These are the activations of a small neural network, seen along a few directions. Each row is one input.
Each table varies a few parts of the input and shows all the possible inputs, shuffled.
Descriptions start from the smaller parts, as in this example, which fits no table here: line(6) and (point or line(9) or (values(3) and ring(5))).
Shared parts are said once, and a part with two or three values counts as separate values.

Other details of the inputs shift rows strongly along two fixed directions, in all tables alike. That doesn't count.

Table:
R1: [ -8 -16 -53 -51 -11  23  21  32  25 -54  -9]
R2: [-37  11  -5  41  -8 -29  27  30 -23  45   8]
R3: [-47  -6  -3   5 -51 -22  18  18   1  38  47]
R4: [-23  10   5  27 -32  -9  11  19 -44  51  32]
R5: [ 13 -27 -45 -41   0   9   0  14  17 -72  -9]
R6: [ 16   4  49  29  31  -4  15 -60  14  -8 -57]
R7: [ 21   9 -47 -42  -2  46 -23   4 -29 -42 -11]
R8: [ 10  -5 -58 -32 -11  43 -30  27 -32 -51   9]
R9: [  1  52  46  26   2 -42  -2  42  26  49  60]
R10: [ 36  56 -38 -33  25  42 -10  53  18 -49  40]
R11: [ 25 -30 -46 -39  17  46  11  25  10 -34 -20]
R12: [-19 -11  -1  50 -55 -23  -6  11  -8  32  44]
R13: [-10   0  -2  40 -58 -20   3   2  -6  43  34]
R14: [ 11  11  54 -15  29  -6 -31 -60 -15   5 -43]
R15: [-27 -20  -4  14 -49 -37   0  14  -8  23  56]
R16: [-13  -2  46   4  52  17 -16 -69   2  21 -30]
R17: [ -1  42  22  17 -12 -43  19  34  42  27  83]
R18: [-25 -13   5  16 -45 -31 -18  36 -25  39  40]
R19: [ 21 -11  31  14  59 -15  -2 -59   5  13 -46]
R20: [-12  -4 -36 -61 -21  50 -19  38  -3 -33  -8]
R21: [ 37  64  78  32  65  -5 -10 -66  51 -13  -8]
R22: [-16 -13  -6  22 -36 -59  30  17   5  36  27]
R23: [ -6  -9  28   9  62   2   5 -45  14  11 -46]
R24: [  9   7  34  29  60 -22 -12 -51 -23 -14 -48]
R25: [ 19 -23 -34 -48   5  65 -11   5  -3 -28  -3]
R26: [ 20 -40 -65 -27   9  30 -10  38   8 -44   0]
R27: [ -9  14  45  17  20  19 -11 -72  11  -7 -40]
R28: [-25  -4  13   4 -51 -15   5  39 -24  52  32]
R29: [-17  -1  18  43 -53 -10  16   2  -7  46  30]
R30: [-12 -17  -6  61 -38 -41  13  22   5  25  22]
R31: [  1   1  57 -15  24  -2   1 -76   0  -8 -26]
R32: [ 27   2 -59 -32   9  28  -1  24 -18 -49 -27]
R33: [  7  34  22  37  16 -24   7  34  33  58  78]
R34: [ 10   3  57  -5  43 -11   3 -37  -2  -1 -64]
R35: [ 14 -34 -57 -38  -5  49 -30  22  -5 -38  19]
R36: [ -2  -8 -39 -52   1  32   1  45  10 -44 -34]
R37: [ -7  12 -45 -43   2  60 -14  15 -22 -42 -12]
R38: [ 18   0 -50 -33   6  40  12  35 -18 -46 -25]
R39: [-31  -5 -17  45 -45 -20  31  38  15  33  17]
R40: [ 23   5  29  28  24 -14   3 -58  15 -11 -52]
R41: [ 26 -20 -47 -47   3  51 -24  -1  -2 -29  -2]
R42: [-20 -10  -9   5 -56 -34  11  12  -7  36  50]
R43: [  7  -4  53   9  49 -30 -19 -43  -4 -11 -55]
R44: [ 16  10  68   7  57 -35 -11 -66  -2   7 -73]
R45: [-22 -14  11  22 -31 -47  43  17   4  37  22]
Description of these inputs: values(5) and (point or (values(2) and line(4))).
Q: Changing only the values(5) part turns R38 into R45. The same change can be made to R10. Which row results?
A: R17
Q: Which other rows does R35 become when the values(2) part takes its other values? List them by row number.
A: R26
Q: Which other rows does R22 become when the values(5) part takes its other values? List them by row number.
A: R19, R32, R40, R44
Q: Which other rows does R1 become when the values(2) part takes its other values? List them by row number.
A: R3
Q: Which other rows does R3 become when the values(5) part takes its other values? List them by row number.
A: R16, R20, R27, R37
